These are the activations of a small network on made-up records, seen along a few directions, one row for each record.
Each row is followed by the record's values for the fields LERU, TUKE, ZUFA, TOGE, TAVO, REPAV, KOTA.
A field that a record lacks is written absent.
Other fields move the rows too, some of them a lot.
In the rows, 500 means zero.
Random noise pushes rows far along 2 fixed directions. That doesn't count. These rows show it; they differ only by the noise:
[581 421 371 545 514 471 553 433 401 496 435 497 351 558 523 637 676]
[547 464 415 518 688 452 425 335 407 577 465 613 476 565 592 662 531]
[551 378 323 716 633 405 424 590 380 455 365 430 158 538 659 402 658]
[543 481 434 486 716 456 412 287 411 604 483 653 536 569 590 704 496]

[591 667 751 738 713 303 266 392 493 556 357 414 747 483 494 414 345] | <LERU:vuni TUKE:absent ZUFA:absent TOGE:absent TAVO:absent REPAV:poki KOTA:absent>
[417 592 629 524 587 417 330 577 573 502 386 394 507 528 597 465 386] | <LERU:vuni TUKE:absent ZUFA:absent TOGE:teg TAVO:zubak REPAV:larul KOTA:bifo>
[349 514 570 502 446 512 574 618 541 461 668 439 487 469 496 345 331] | <LERU:bevi TUKE:geku ZUFA:ven TOGE:absent TAVO:absent REPAV:absent KOTA:absent>
[504 482 523 389 356 529 648 723 561 430 588 352 344 429 494 409 524] | <LERU:mobak TUKE:absent ZUFA:absent TOGE:fupe TAVO:zubak REPAV:larul KOTA:tufol>
[507 489 350 545 624 537 434 411 364 516 421 638 462 564 501 497 500] | <LERU:bevi TUKE:gisa ZUFA:ven TOGE:babo TAVO:pogu REPAV:poki KOTA:bifo>
[559 512 491 359 373 467 529 487 489 433 441 490 487 488 349 493 507] | <LERU:bevi TUKE:gisa ZUFA:ven TOGE:teg TAVO:vav REPAV:poki KOTA:tufol>
[547 450 504 488 599 545 377 332 482 485 482 591 479 480 523 531 400] | <LERU:bevi TUKE:gipaf ZUFA:ven TOGE:fupe TAVO:zubak REPAV:poki KOTA:tufol>
[434 478 472 665 850 537 387 512 479 550 592 609 547 541 673 361 333] | <LERU:mobak TUKE:absent ZUFA:absent TOGE:absent TAVO:absent REPAV:absent KOTA:absent>
[579 422 533 405 134 478 580 465 539 440 401 360 232 459 319 553 671] | <LERU:bevi TUKE:gipaf ZUFA:ven TOGE:babo TAVO:zubak REPAV:poki KOTA:bifo>
[427 429 501 286 214 563 446 432 672 541 505 540 346 417 367 649 533] | <LERU:bevi TUKE:gipaf ZUFA:dilug TOGE:babo TAVO:zubak REPAV:larul KOTA:bifo>
[628 522 416 725 724 335 391 335 381 568 318 473 628 583 654 568 569] | <LERU:vuni TUKE:absent ZUFA:absent TOGE:babo TAVO:zubak REPAV:larul KOTA:bifo>
[489 468 364 561 771 496 369 529 480 545 500 576 400 582 692 403 411] | <LERU:mobak TUKE:absent ZUFA:absent TOGE:babo TAVO:zubak REPAV:larul KOTA:bifo>
[516 662 751 556 574 434 529 393 495 549 624 487 894 570 438 533 280] | <LERU:vuni TUKE:absent ZUFA:absent TOGE:absent TAVO:absent REPAV:poki KOTA:absent>
[482 475 405 518 467 532 474 654 510 501 513 508 332 485 494 421 559] | <LERU:mobak TUKE:absent ZUFA:absent TOGE:babo TAVO:pogu REPAV:larul KOTA:bifo>
[538 571 612 502 601 449 296 309 531 542 405 559 625 609 491 655 437] | <LERU:vuni TUKE:absent ZUFA:absent TOGE:babo TAVO:zubak REPAV:poki KOTA:bifo>
[496 518 791 509 360 398 450 650 558 351 299 249 532 522 347 470 522] | <LERU:vuni TUKE:absent ZUFA:absent TOGE:vura TAVO:vav REPAV:vepi KOTA:tufol>
[506 472 382 442 584 581 523 412 455 566 548 613 453 542 597 613 529] | <LERU:mobak TUKE:absent ZUFA:absent TOGE:babo TAVO:zubak REPAV:larul KOTA:bifo>
[500 611 734 579 676 429 306 374 528 589 558 553 807 527 504 493 282] | <LERU:vuni TUKE:absent ZUFA:absent TOGE:absent TAVO:absent REPAV:poki KOTA:absent>
[529 484 455 570 646 553 486 451 457 473 543 575 514 544 517 542 502] | <LERU:mobak TUKE:absent ZUFA:absent TOGE:absent TAVO:absent REPAV:poki KOTA:absent>
[535 543 388 334 501 563 556 346 492 600 645 619 563 532 478 718 542] | <LERU:mobak TUKE:absent ZUFA:absent TOGE:babo TAVO:zubak REPAV:larul KOTA:bifo>
[448 523 311 475 910 572 270 445 423 604 556 871 562 595 746 440 233] | <LERU:mobak TUKE:absent ZUFA:absent TOGE:teg TAVO:zubak REPAV:larul KOTA:bifo>
[453 475 450 535 697 561 385 640 500 429 523 545 370 506 598 318 458] | <LERU:mobak TUKE:absent ZUFA:absent TOGE:vura TAVO:vav REPAV:poki KOTA:tufol>
[267 402 416 565 672 442 320 642 566 425 527 595 245 455 631 268 423] | <LERU:bevi TUKE:geku ZUFA:dilug TOGE:absent TAVO:absent REPAV:poki KOTA:absent>
[508 499 544 507 305 416 496 553 488 427 187 346 272 503 308 519 640] | <LERU:bevi TUKE:gisa ZUFA:ven TOGE:babo TAVO:pogu REPAV:poki KOTA:bifo>
[497 578 445 311 434 592 529 358 511 594 614 638 571 491 424 776 529] | <LERU:mobak TUKE:absent ZUFA:absent TOGE:babo TAVO:zubak REPAV:larul KOTA:bifo>
[538 539 650 487 352 596 682 449 572 499 608 429 793 569 414 659 452] | <LERU:vuni TUKE:absent ZUFA:absent TOGE:absent TAVO:absent REPAV:larul KOTA:absent>
[450 621 593 583 503 270 227 556 611 500 246 474 268 370 633 437 436] | <LERU:vuni TUKE:absent ZUFA:absent TOGE:babo TAVO:zubak REPAV:larul KOTA:bifo>
[496 466 748 238 289 551 497 435 641 507 462 519 591 446 296 541 384] | <LERU:bevi TUKE:gipaf ZUFA:ven TOGE:vura TAVO:vav REPAV:poki KOTA:tufol>
[461 575 549 259 356 656 590 395 535 583 632 620 612 477 397 794 492] | <LERU:mobak TUKE:absent ZUFA:absent TOGE:babo TAVO:ves REPAV:larul KOTA:bifo>
[488 509 526 457 467 595 647 487 529 527 670 557 616 499 421 571 466] | <LERU:mobak TUKE:absent ZUFA:absent TOGE:absent TAVO:absent REPAV:absent KOTA:absent>
[594 547 592 543 461 452 577 459 469 516 465 439 611 447 330 647 571] | <LERU:mobak TUKE:absent ZUFA:absent TOGE:absent TAVO:absent REPAV:poki KOTA:absent>
[439 518 534 299 553 538 398 367 615 589 586 605 540 519 515 451 302] | <LERU:bevi TUKE:gipaf ZUFA:ven TOGE:teg TAVO:zubak REPAV:larul KOTA:bifo>
[472 492 586 513 554 580 575 547 533 545 604 534 598 490 517 511 369] | <LERU:mobak TUKE:absent ZUFA:absent TOGE:absent TAVO:absent REPAV:larul KOTA:absent>
[410 475 501 417 541 620 519 609 548 545 544 593 483 549 518 460 444] | <LERU:mobak TUKE:absent ZUFA:absent TOGE:vura TAVO:pogu REPAV:larul KOTA:bifo>
[556 541 509 374 641 485 538 293 475 653 591 659 701 552 546 730 369] | <LERU:mobak TUKE:absent ZUFA:absent TOGE:babo TAVO:zubak REPAV:larul KOTA:bifo>
[476 407 493 556 529 509 492 627 409 491 465 462 265 493 582 414 634] | <LERU:mobak TUKE:absent ZUFA:absent TOGE:babo TAVO:ves REPAV:poki KOTA:bifo>
[354 467 532 525 573 472 459 518 520 453 558 506 529 522 521 478 363] | <LERU:bevi TUKE:geku ZUFA:fano TOGE:absent TAVO:absent REPAV:poki KOTA:absent>
[570 595 598 505 130 502 847 569 534 399 535 240 673 502 252 579 693] | <LERU:vuni TUKE:absent ZUFA:absent TOGE:absent TAVO:absent REPAV:larul KOTA:absent>
[466 635 474 424 799 399 259 205 464 686 489 675 609 461 612 587 334] | <LERU:bevi TUKE:gisa ZUFA:ven TOGE:babo TAVO:zubak REPAV:larul KOTA:bifo>
[428 537 434 358 543 502 348 321 337 637 457 746 712 442 509 703 444] | <LERU:bevi TUKE:gisa ZUFA:fano TOGE:babo TAVO:ves REPAV:larul KOTA:bifo>
[534 513 485 572 688 499 401 596 472 444 414 476 446 503 535 420 484] | <LERU:mobak TUKE:absent ZUFA:absent TOGE:vura TAVO:vav REPAV:poki KOTA:tufol>
[498 544 535 467 650 572 500 385 532 629 689 653 748 489 510 586 341] | <LERU:mobak TUKE:absent ZUFA:absent TOGE:absent TAVO:absent REPAV:larul KOTA:absent>
[459 641 778 547 645 481 395 466 581 607 633 484 841 523 571 427 182] | <LERU:vuni TUKE:absent ZUFA:absent TOGE:absent TAVO:absent REPAV:larul KOTA:absent>
[406 344 533 366 371 441 484 600 601 526 394 400 338 465 440 514 549] | <LERU:bevi TUKE:dinuf ZUFA:dilug TOGE:babo TAVO:pogu REPAV:larul KOTA:bifo>

Which values does each new row have?
[590 484 337 560 349 626 744 609 426 380 573 468 449 671 544 355 571] | <LERU:vuni TUKE:absent ZUFA:absent TOGE:teg TAVO:zubak REPAV:larul KOTA:bifo>
[610 623 616 725 710 409 372 290 452 515 344 499 716 528 490 436 492] | <LERU:vuni TUKE:absent ZUFA:absent TOGE:absent TAVO:absent REPAV:poki KOTA:absent>
[465 558 631 413 345 550 642 487 536 522 454 412 605 476 361 572 424] | <LERU:bevi TUKE:gisa ZUFA:ven TOGE:absent TAVO:absent REPAV:larul KOTA:absent>
[421 554 512 608 451 452 571 687 561 402 548 466 362 439 609 310 506] | <LERU:vuni TUKE:absent ZUFA:absent TOGE:absent TAVO:absent REPAV:larul KOTA:absent>
[528 454 401 557 518 622 620 552 501 451 576 493 468 535 506 485 554] | <LERU:mobak TUKE:absent ZUFA:absent TOGE:absent TAVO:absent REPAV:larul KOTA:absent>
[444 544 478 640 775 355 319 447 453 590 440 536 669 421 584 416 347] | <LERU:bevi TUKE:gisa ZUFA:fano TOGE:absent TAVO:absent REPAV:larul KOTA:absent>
[417 484 621 465 387 542 670 515 525 502 646 467 621 510 446 509 314] | <LERU:bevi TUKE:geku ZUFA:ven TOGE:absent TAVO:absent REPAV:absent KOTA:absent>
[626 593 479 312 419 559 488 146 434 586 607 742 871 643 376 864 506] | <LERU:vuni TUKE:absent ZUFA:absent TOGE:babo TAVO:zubak REPAV:poki KOTA:bifo>
[551 534 422 365 492 509 449 348 468 574 464 641 616 502 457 577 405] | <LERU:bevi TUKE:gisa ZUFA:ven TOGE:teg TAVO:zubak REPAV:larul KOTA:bifo>
[552 588 759 554 209 495 720 620 561 403 562 256 606 545 317 488 499] | <LERU:vuni TUKE:absent ZUFA:absent TOGE:absent TAVO:absent REPAV:poki KOTA:absent>
[536 436 332 403 383 692 669 477 385 515 616 615 470 547 519 662 638] | <LERU:mobak TUKE:absent ZUFA:absent TOGE:babo TAVO:ves REPAV:larul KOTA:bifo>
[467 560 584 526 611 418 398 425 450 602 520 522 666 478 622 469 515] | <LERU:vuni TUKE:absent ZUFA:absent TOGE:babo TAVO:ves REPAV:larul KOTA:bifo>
[551 565 506 757 819 357 219 495 424 445 296 456 548 477 733 297 385] | <LERU:vuni TUKE:absent ZUFA:absent TOGE:fupe TAVO:zubak REPAV:larul KOTA:tufol>
[532 461 377 577 581 471 407 469 420 470 369 545 317 542 511 595 630] | <LERU:mobak TUKE:absent ZUFA:absent TOGE:babo TAVO:zubak REPAV:poki KOTA:bifo>
[608 559 436 642 448 546 614 419 479 456 470 430 627 546 448 520 696] | <LERU:vuni TUKE:absent ZUFA:absent TOGE:absent TAVO:absent REPAV:larul KOTA:absent>
[513 446 468 630 515 555 598 603 475 417 526 445 396 530 488 447 563] | <LERU:mobak TUKE:absent ZUFA:absent TOGE:absent TAVO:absent REPAV:poki KOTA:absent>
[547 491 467 386 575 521 561 410 485 563 621 568 607 484 537 612 486] | <LERU:mobak TUKE:absent ZUFA:absent TOGE:fupe TAVO:zubak REPAV:larul KOTA:tufol>
[580 563 465 543 521 496 519 412 451 549 584 503 623 579 569 486 494] | <LERU:vuni TUKE:absent ZUFA:absent TOGE:babo TAVO:zubak REPAV:larul KOTA:bifo>
[586 601 849 480 339 429 612 440 542 511 480 392 833 561 321 638 323] | <LERU:vuni TUKE:absent ZUFA:absent TOGE:absent TAVO:absent REPAV:poki KOTA:absent>
[367 337 479 441 544 513 191 568 569 593 470 635 311 451 686 349 288] | <LERU:bevi TUKE:gipaf ZUFA:dilug TOGE:babo TAVO:zubak REPAV:larul KOTA:bifo>
[553 449 226 438 421 639 619 449 402 498 584 613 410 563 518 659 670] | <LERU:mobak TUKE:absent ZUFA:absent TOGE:babo TAVO:zubak REPAV:larul KOTA:bifo>
[545 463 575 590 516 397 395 588 483 485 336 456 338 487 502 536 457] | <LERU:mobak TUKE:absent ZUFA:absent TOGE:babo TAVO:zubak REPAV:poki KOTA:bifo>
